These are the activations of a small network on made-up records, seen along a few directions, one row for each record.
Here are examples, each followed by its value of one field, Zibi.
The largest differences between rows may come from other fields.
In the rows, zero is written as 500.
Strong random noise was added to every row along 21 fixed directions; ignore it. To show where, here is one row again and again, with new noise each time:
[346 538 487 400 541 581 594 778 454 576 410 370 396 692 574 455 395 517
 687 508 464 619 390 474 578 510 476 551 483 474 360 454 479 428 389 578
 513 359 451]
[312 605 500 483 580 671 366 398 504 483 486 609 283 433 483 519 619 351
 859 669 359 431 484 455 608 389 404 602 612 606 395 609 277 439 603 607
 449 631 516]
[498 576 457 506 512 506 527 635 619 468 378 523 772 623 666 593 423 411
 776 508 513 534 365 539 485 451 474 630 500 261 337 402 715 591 254 595
 378 515 492]
[509 537 569 497 317 623 468 608 360 335 522 541 626 568 387 500 483 497
 445 491 274 569 490 330 421 406 610 554 536 439 567 267 560 568 645 404
 427 453 420]
[402 542 518 505 638 517 729 721 640 542 484 481 314 537 648 384 364 576
 418 316 715 414 457 556 454 429 374 498 287 639 585 406 606 174 483 617
 479 346 607]
[382 518 537 520 690 441 593 591 451 619 444 575 448 469 674 554 591 496
 680 467 415 547 459 552 600 542 416 550 540 445 258 450 572 564 427 583
 514 586 559]
[562 419 223 552 356 584 678 578 671 393 395 497 678 380 215 700 320 477
 594 552 674 326 461 515 197 532 391 396 387 496 591 671 453 647 408 322
 569 313 595]
[609 717 602 457 527 371 658 426 335 488 422 579 352 755 130 310 468 632
 429 506 396 830 656 475 468 795 560 338 354 836 727 596 326 507 616 541
 489 473 606]
[465 471 644 469 256 487 212 521 336 414 352 486 519 521 461 369 810 448
 357 331 493 608 383 417 538 355 481 304 504 487 301 178 469 448 805 485
 451 488 332]
[751 503 467 297 542 582 524 515 491 499 507 398 568 588 446 543 379 551
 341 570 533 554 549 356 554 425 402 543 444 384 511 706 561 518 394 521
 349 442 482]
[698 655 332 281 569 471 579 701 280 694 444 695 643 415 273 614 256 360
 387 337 345 281 431 116 445 552 559 673 493 410 549 603 356 729 387 264
 523 230 643]
[577 371 341 619 526 316 491 536 660 501 443 532 315 570 631 440 437 395
 523 515 604 449 447 429 259 673 489 604 580 556 536 741 548 518 313 460
 506 523 497]
[332 458 510 600 228 605 724 628 524 538 332 736 409 742 148 375 508 494
 654 512 532 545 504 564 383 458 432 490 206 624 475 542 633 483 482 516
 455 426 580]
[591 559 641 388 394 672 580 621 464 692 437 782 569 268 496 728 412 531
 809 438 341 625 622 636 612 742 574 467 488 649 563 448 550 531 640 378
 480 455 347]
[474 376 323 587 450 532 691 490 212 439 465 700 672 429 522 745 342 533
 552 590 282 338 452 327 677 624 427 709 520 248 325 525 737 550 428 535
 583 604 515]
[631 415 473 432 346 654 346 435 419 415 399 307 698 600 413 488 416 600
 485 502 655 450 431 501 613 637 542 454 347 338 569 492 591 404 545 569
 496 423 402]
[378 479 329 561 320 673 624 639 285 440 444 529 311 691 332 564 344 442
 777 663 289 529 379 361 391 466 463 602 451 483 385 543 418 527 545 560
 606 510 379]
[560 696 443 508 474 562 429 531 436 407 609 456 483 445 521 517 433 519
 393 599 395 534 651 563 704 247 501 471 664 392 677 421 347 438 586 356
 489 552 495]
[317 382 382 612 394 672 624 862 498 608 365 295 390 504 519 600 347 590
 787 621 457 674 610 752 555 664 553 348 616 525 478 491 309 551 435 365
 712 375 367]
[326 589 250 684 256 758 443 758 549 721 611 457 287 267 591 458 512 475
 561 504 525 382 376 486 467 345 452 459 472 465 425 371 415 418 502 313
 536 430 489]
[557 485 456 671 458 387 416 431 529 369 307 491 697 556 580 552 424 478
 555 559 540 499 755 811 635 633 660 455 649 485 629 477 318 437 366 513
 679 597 425]
[281 376 518 545 432 493 481 573 528 555 544 505 397 430 382 390 623 450
 534 420 461 451 432 444 401 537 519 466 540 580 455 496 436 545 593 343
 568 389 538]
[451 417 428 595 342 455 478 677 519 359 290 646 448 555 513 336 625 522
 137 499 536 478 488 149 468 551 428 563 559 570 473 449 718 430 389 401
 254 398 652]

[761 702 478 356 468 468 256 357 408 646 563 511 636 358 761 626 442 355
 627 376 471 523 339 448 572 542 559 527 524 430 358 422 385 435 531 626
 508 591 227]  h12
[558 470 557 492 594 537 566 541 500 245 339 570 631 430 420 670 505 610
 484 561 557 380 643 599 503 516 493 477 547 504 691 440 554 568 546 400
 513 454 632]  h9
[456 762 367 454 570 568 549 516 392 521 512 518 495 395 494 617 447 483
 594 608 354 535 501 443 621 408 416 468 595 527 402 454 235 517 489 525
 519 525 553]  h5
[276 343 532 588 730 626 544 622 398 690 473 379 243 473 572 449 599 628
 603 515 431 399 511 484 427 825 662 598 497 620 425 499 389 610 413 528
 690 456 606]  h9
[397 592 450 229 477 711 530 500 543 376 515 450 470 387 602 616 644 800
 537 698 714 312 353 641 783 487 465 612 403 427 508 426 744 320 326 365
 483 337 636]  h10
[347 466 539 715 590 866 307 713 381 580 379 394 356 397 728 405 544 515
 406 567 325 508 687 292 707 457 507 539 675 497 454 308 396 412 614 658
 308 619 513]  h2
[714 841 459 429 559 287 541 284 293 510 529 506 544 539 490 567 569 630
 479 549 459 732 497 653 610 590 502 349 430 494 460 415 412 577 489 562
 584 673 507]  h4
[562 732 481 442 654 554 517 512 369 401 514 478 588 336 509 637 518 655
 506 608 322 608 550 360 591 750 536 446 626 581 594 409 444 601 555 421
 445 481 629]  h1
[478 547 532 581 372 406 567 405 323 526 634 497 505 500 394 447 655 617
 362 478 368 681 488 534 443 536 564 373 442 513 427 345 525 631 597 439
 570 578 480]  h4
[369 493 598 619 467 593 447 684 627 467 358 519 749 517 326 437 390 409
 729 443 438 591 554 452 517 674 585 427 608 478 712 400 546 640 627 401
 327 381 605]  h7
[276 488 656 683 466 487 440 371 618 480 409 634 778 383 204 345 713 426
 425 445 461 558 764 567 682 433 463 276 561 587 518 461 375 574 618 463
 351 530 736]  h11
[463 569 508 584 517 626 548 483 600 255 375 567 525 590 363 562 512 460
 709 612 564 485 430 522 417 236 261 462 398 405 522 453 667 536 645 637
 293 600 621]  h3
[609 646 463 372 367 511 288 534 418 729 232 735 494 482 477 451 728 458
 488 386 690 305 367 492 575 547 547 561 306 492 356 414 549 562 333 424
 459 415 596]  h5
[453 685 597 542 489 474 401 383 494 454 590 716 315 512 669 510 491 359
 743 578 266 595 591 633 539 484 670 643 681 721 611 420 327 374 587 556
 544 694 320]  h6
[688 375 451 616 662 429 442 368 599 529 564 400 463 597 688 513 349 447
 508 597 535 477 670 592 496 565 544 638 589 379 616 765 506 523 339 624
 515 713 441]  h7
[551 571 209 513 644 403 495 678 522 432 499 281 389 463 682 595 314 439
 543 523 614 419 302 464 370 449 420 469 659 352 554 500 368 578 440 421
 578 427 523]  h6
[405 735 343 447 612 388 729 516 510 429 451 579 634 405 547 722 473 541
 758 625 516 589 363 612 724 383 204 409 539 321 287 497 621 567 437 521
 459 569 649]  h2
[499 502 594 391 416 598 358 586 517 622 651 353 439 408 603 376 482 561
 431 443 435 684 469 343 644 653 549 444 583 552 571 475 543 378 624 399
 367 392 385]  h11
[363 383 691 648 560 218 735 651 675 136 506 487 602 659 602 526 511 539
 519 459 441 717 597 770 268 392 583 440 704 518 640 236 664 605 540 372
 567 512 482]  h12
[401 538 335 598 493 620 706 518 525 433 700 415 386 446 459 587 298 516
 514 615 387 378 583 505 343 360 516 562 468 631 552 571 249 364 432 537
 707 489 471]  h1
[552 495 548 396 480 547 465 667 333 474 611 320 627 597 513 517 322 547
 500 476 325 650 397 379 597 517 592 516 605 229 600 367 624 622 616 387
 457 416 375]  h3
[491 444 620 399 611 468 438 243 594 620 564 404 436 518 329 332 834 605
 504 430 783 387 382 648 463 516 404 408 183 512 394 662 608 510 529 580
 520 513 684]  h10
[466 545 587 665 584 715 446 493 448 602 731 223 501 551 588 434 400 561
 619 573 298 673 621 614 517 526 707 500 521 432 595 376 344 544 573 647
 540 641 379]  h8
[608 598 399 619 414 441 309 473 612 681 488 522 348 524 510 411 667 395
 535 610 567 645 544 610 482 381 448 415 570 434 432 648 420 671 399 408
 380 672 521]  h8

Here are new rows. What is Zibi for each?
[524 430 357 526 272 573 537 524 544 520 256 805 407 440 378 572 676 531
 403 702 632 396 625 532 618 432 326 505 458 544 379 706 645 544 313 346
 385 524 643]  h5
[519 493 435 548 456 718 535 611 371 707 549 400 599 203 303 558 459 644
 268 416 550 457 603 533 757 377 335 206 417 305 568 432 469 569 753 314
 474 408 630]  h3
[503 439 452 493 572 645 443 566 622 655 424 643 311 169 660 611 593 507
 511 500 582 336 546 501 465 634 485 534 565 676 521 543 473 520 477 400
 445 465 549]  h6
[518 514 619 476 246 587 533 560 607 703 384 624 402 679 434 450 734 574
 723 526 607 632 529 830 240 580 676 522 209 706 361 474 591 588 250 498
 559 487 385]  h2
[558 327 495 397 712 411 595 746 571 401 459 494 600 403 808 715 224 288
 509 272 503 368 336 286 330 308 344 615 669 341 407 417 605 470 582 557
 455 397 363]  h12
[180 610 451 415 587 555 469 696 396 639 503 393 439 423 635 434 553 538
 596 376 599 330 196 483 785 368 408 519 448 318 320 258 551 358 524 503
 545 336 622]  h4
[447 673 375 360 340 399 608 353 395 441 535 674 744 426 129 540 480 519
 483 518 446 460 330 289 556 688 482 466 424 540 486 572 495 568 491 321
 514 319 672]  h9
[561 721 328 494 603 481 758 668 522 480 650 568 540 318 679 676 164 517
 502 582 243 662 559 283 499 646 483 568 710 602 607 510 441 461 387 425
 441 442 490]  h11
[648 529 466 386 443 390 416 324 536 645 512 554 560 359 434 671 566 432
 711 510 531 471 500 749 396 636 641 455 504 559 445 645 287 689 420 358
 720 514 365]  h4
[474 640 515 303 676 642 645 572 442 654 835 402 343 360 502 490 495 579
 388 441 410 510 297 218 518 270 277 502 379 425 383 494 634 494 636 494
 324 431 616]  h3
[454 579 413 530 445 279 546 474 437 208 416 617 665 402 538 573 483 540
 359 557 434 608 445 314 703 610 380 428 730 496 499 404 606 423 553 405
 397 501 579]  h12
[743 666 392 363 497 520 614 769 562 652 430 387 270 456 621 591 518 661
 308 587 611 779 607 592 432 414 393 296 497 627 459 543 402 565 332 359
 433 428 441]  h4
